Each row below holds a small network's activations on one input, seen along a few directions.
In each table, some parts of the input vary, and every possible input appears once, in random order.
A made-up example of a description, with smaller parts first: one of 2 separate values, together with either a single point or one of 11 places along a line or (one of 6 places along a line, together with one of 8 places around a ring).
Shared parts are said once, and a part with two or three values counts as separate values.

Other details of the inputs vary at random and push rows far along two fixed directions, the same in every table; ignore that.

Table:
x1: 16  2  9  -10  -1  -4  -1  -10  23  0  8
x2: 10  -20  -9  7  -17  16  8  -7  -17  24  15
x3: -18  -15  3  4  -3  17  -14  9  -21  -26  8
x4: -13  21  2  -4  3  -11  4  6  -4  -25  -30
x5: 8  -5  11  -12  2  -6  -2  -8  21  10  9
x6: -11  2  -11  9  -12  19  -9  6  -34  -20  -11
x7: -22  14  5  -5  4  -14  -8  11  -9  -5  -32
x8: 18  8  4  -10  -9  -3  9  -9  10  12  -9
x9: 10  -9  7  -7  10  -13  0  -1  17  13  14
x10: -27  0  13  1  12  -20  -11  15  5  -13  -11
x11: 16  -12  -3  6  -9  30  -4  -18  -2  -2  25
x12: 23  7  3  -12  9  -4  5  -12  22  -9  11
x13: 17  -18  -4  -1  -8  27  -7  -1  -17  -20  27
x14: 2  0  2  3  0  -7  8  -8  7  29  -9
x15: -18  -1  -5  -9  8  -13  -16  29  19  -23  -17
x16: -5  -13  -2  -5  -8  12  -2  16  -36  -18  -4
x17: -18  16  8  -3  10  -13  -18  9  7  -27  -16
x18: 3  5  1  6  -1  -12  17  -1  7  28  0
x19: -17  -10  1  13  -1  1  -2  15  -11  -11  18
x20: 30  -30  -37  9  -26  50  5  -10  -11  28  24
x21: 15  15  7  -6  0  -5  9  -15  19  18  -17
x22: -2  -10  -12  24  -1  19  -3  -11  -6  18  31
x23: -3  -15  5  -8  2  7  -10  12  -14  -21  12
x24: -20  9  11  -7  4  -13  -2  12  -7  -8  -31
x25: 2  9  -1  2  4  -16  4  -12  15  39  -14
x26: 6  -4  11  -7  6  -20  1  -6  29  21  8
x27: -26  -14  -7  14  -1  9  -19  10  -23  -15  9
x28: 13  20  -10  -1  0  0  8  -20  10  10  -12
x29: -29  9  12  10  15  -20  -3  17  6  -11  -7
x30: 0  -5  -17  24  -8  19  8  -10  -18  30  13
x31: 26  12  7  -16  2  -10  11  -8  16  14  -12
x32: -9  -16  -6  3  -7  5  -1  20  -36  -11  -1
x33: -12  -8  -7  12  -3  5  7  22  -36  -10  4
x34: 18  -8  -9  8  -6  30  2  -23  0  -8  27
x35: -27  14  6  11  8  -19  7  17  -6  0  -23
x36: -15  -13  -1  12  4  5  -3  22  -23  -22  20
x37: 18  13  -3  -9  -6  -3  14  -13  12  5  -7
x38: -25  8  10  -5  12  -15  -18  10  4  -17  -15
x39: 27  17  0  -15  4  -11  16  -12  17  6  -10
x40: 17  12  6  -12  5  -11  5  -16  34  -2  6
x41: 11  15  -4  -1  8  0  -3  -20  23  -2  5
x42: 11  0  6  -12  -6  -5  8  -7  8  21  -8
Each input here is: one of 2 separate values, together with either a single point or (one of 4 places along a line, together with one of 5 places along a line).
Changing only the choice among 2 separate values turns x4 into x34. The same change can be made to x18. Which row results? -> x19
Changing only the choice among 2 separate values turns x25 into x27. The same change can be made to x37. Which row results? -> x40
Change only the choice among 2 separate values in x26. List by row number the other rows that result. -> x2
Change only the place on the line of 5 in x36. List by row number the other rows that result. -> x9, x12, x13, x23
Change only the choice among 2 separate values in x41. List by row number the other rows that result. -> x28

Table:
x43: -7  2  7  -5  7  -10  -6  4  9  -2  -7
x44: -32  10  9  -7  11  -24  -13  28  -2  -31  -25
x45: -1  -2  -9  6  -9  10  5  -1  -16  11  -6
x46: -1  -9  0  0  -3  6  -6  -3  -3  -1  7
x47: -3  -7  -5  8  -7  4  8  4  -18  13  1
x48: -6  9  8  -1  6  -11  -2  -2  7  -7  -6
x49: -2  9  1  -8  3  -8  0  3  7  -6  -12
x50: 39  18  8  -16  8  -16  15  -33  57  50  -2
x51: 4  -6  -2  -1  -2  4  3  1  -6  -2  9
x52: 1  -7  -4  2  -1  6  -5  1  -2  0  8
x53: 0  -7  -1  1  -3  7  -5  0  -1  0  8
x54: 7  -1  -6  0  -5  8  -1  -2  -5  -4  2
x55: 0  0  -1  5  -2  8  -1  -4  -3  -4  9
x56: -1  5  5  -5  6  -14  1  8  5  -5  -6
x57: 0  -1  -4  5  -1  7  0  -4  -4  -4  9
x58: 6  -2  -7  1  -5  9  1  -1  -3  -5  1
x59: -2  3  10  -7  4  -13  1  4  4  -5  -7
x60: 5  -6  -3  1  -2  5  4  3  -4  -2  8
x61: 5  -3  -2  -2  -6  9  -1  -6  -6  -4  1
x62: 0  -8  -5  3  -2  7  -3  2  1  -1  7
x63: 15  2  0  -5  -1  5  3  -12  9  10  1
x64: -6  9  2  1  7  -10  1  3  10  -7  -6
x65: -5  10  3  1  8  -11  -2  2  8  -6  -5
x66: -15  16  12  -5  14  -21  -4  8  10  -14  -18
x67: -4  -7  -11  17  -9  17  4  -4  -22  12  9
x68: 5  -5  1  0  -4  5  2  2  -6  -2  8
x69: -4  -14  -10  13  -10  16  0  0  -19  16  7
x70: 5  -7  2  -1  -1  6  2  0  -7  -1  7
Changing only one part turns x54 into x52. The same change can be made to x58. Which row results? -> x62
What is each input in this table made of? -> one of 4 separate values, together with either a single point or one of 6 places along a line
Change only the choice among 4 separate values in x51. List by row number the other rows that result. -> x44, x49, x57

Table:
x71: -16  -23  -11  13  -9  28  -13  8  -33  -15  20
x72: 18  11  -5  0  -3  2  11  -16  7  22  -2
x73: 1  -17  -23  17  -20  42  -1  0  -46  -13  13
x74: 7  11  12  -4  17  -26  8  -14  37  28  1
x75: 15  15  19  -29  11  -28  7  3  31  -2  -21
x76: -23  8  17  -16  15  -26  -18  25  8  -48  -17
x77: -28  6  10  -1  16  -23  -10  21  4  -18  -18
x78: 36  -25  -15  10  -23  39  17  -26  -19  36  40
x79: 12  7  15  -21  11  -23  0  3  34  -2  -2
x80: -21  -6  1  0  -7  -2  -6  24  -31  -24  -18
x81: -4  -3  1  1  -6  2  3  12  -22  -3  -5
x82: 20  15  -2  -5  1  -7  9  -21  22  29  -12
x83: 11  7  9  -6  13  -22  10  -5  32  32  0
x84: -10  -7  -2  -3  -10  5  -3  12  -21  -7  -11
x85: -12  -15  -5  4  -6  7  -7  13  -14  -6  4
x86: -12  5  8  -6  1  -14  2  18  -6  -6  -21
x87: -31  21  10  5  12  -25  -4  16  1  -30  -22
x88: 19  16  -3  -9  1  -8  7  -21  25  29  -14
x89: -13  2  -6  7  -2  9  -8  -1  -6  -11  -2
x90: -15  2  -4  11  -1  8  -8  2  -10  -17  -2
x91: -4  -20  -8  10  -9  16  -4  9  -20  -3  16
x92: 24  -27  -13  10  -14  30  5  -18  -4  32  36
x93: 6  -7  -6  1  -7  27  -9  -6  -12  -33  19
x94: 30  2  -11  4  -8  13  16  -29  7  32  13
x95: -19  14  4  7  7  -10  -4  6  0  -17  -12
x96: 6  1  -5  -9  -8  14  -5  4  -16  -35  -3
x97: -27  -5  3  8  6  -2  -10  19  -20  -23  0
x98: 13  12  1  4  6  0  5  -21  28  25  5
x99: -1  13  14  -7  18  -30  -2  -5  37  20  -10
x100: 17  -14  -5  6  -3  7  12  -12  6  28  24
What is each input in this table made of? -> one of 5 places around a ring, together with either a single point or one of 5 places along a line
Changing only the place on the ring of 5 turns x81 into x97. The same change can be made to x75. Which row results? -> x76
Change only the place on the line of 5 in x81. List by row number the other rows that result. -> x78, x80, x84, x86
Change only the place on the ring of 5 in x99. List by row number the other rows that result. -> x80, x82, x90, x92
Change only the place on the ring of 5 in x89. List by row number the other rows that result. -> x71, x84, x85, x88

Table:
x101: 14  -21  -16  4  -10  5  14  9  -20  13  14
x102: 15  -8  4  6  -21  25  17  -5  -20  5  5
x103: 20  5  14  -25  10  -30  4  2  33  -10  -5
x104: 2  -9  -23  1  -20  33  -7  -14  -11  3  0
x105: -15  12  23  6  12  -24  10  -5  31  12  -7
x106: 16  2  -13  12  -4  24  -7  -17  -2  -19  28
x107: 29  -14  -13  -6  -18  33  1  -14  5  27  1
x108: -20  -27  5  7  -25  11  1  23  -49  -34  6
x109: -16  -28  -1  -1  -8  11  -15  19  -59  -31  4
x110: 31  -6  -6  -7  -9  30  5  -5  -9  -18  16
x111: -36  20  13  15  -3  -17  -5  14  -11  -30  -21
x112: 7  2  -26  11  -8  17  15  -7  -20  9  5
x113: -3  11  4  -5  16  -34  11  18  23  24  -3
x114: -1  -9  -20  17  -16  30  -17  -13  -5  6  9
x115: 4  1  -25  27  -6  16  5  -5  -17  11  15
x116: -33  4  20  -10  17  -27  -19  28  -15  -20  -13
x117: -5  27  14  -7  -1  -21  18  -15  21  8  -23
x118: -3  26  12  1  19  -25  -10  -17  17  14  -16
x119: -38  5  24  -2  1  -27  -2  32  -7  -25  -11
x120: 18  1  -15  -3  -9  28  3  -19  -7  -22  19
x121: 21  1  -8  -2  -3  21  4  -36  -10  25  11
x122: 14  13  19  -5  31  -26  3  -31  48  48  0
x123: -26  9  11  0  22  -17  -13  20  11  -50  -7
x124: 3  -5  7  -23  0  -25  -7  7  31  14  -24
x125: -58  -4  8  -9  3  -20  -32  55  -16  -48  -30
x126: 2  5  6  -4  16  -16  -5  -15  57  36  -10
x127: -3  -12  -17  23  6  13  9  2  -7  15  21
x128: 12  16  16  -18  14  -16  2  -5  6  14  -26
x129: 18  -5  -18  8  -8  19  17  8  -23  12  2
x130: 30  -10  1  -9  3  9  3  -14  25  11  40
What is each input in this table made of? -> one of 5 separate values, together with one of 6 places around a ring
Changing only the place on the ring of 6 turns x119 into x111. The same change can be made to x116. Which row results? -> x118
Change only the place on the ring of 6 in x126. List by row number the other rows that result. -> x104, x107, x114, x124, x125
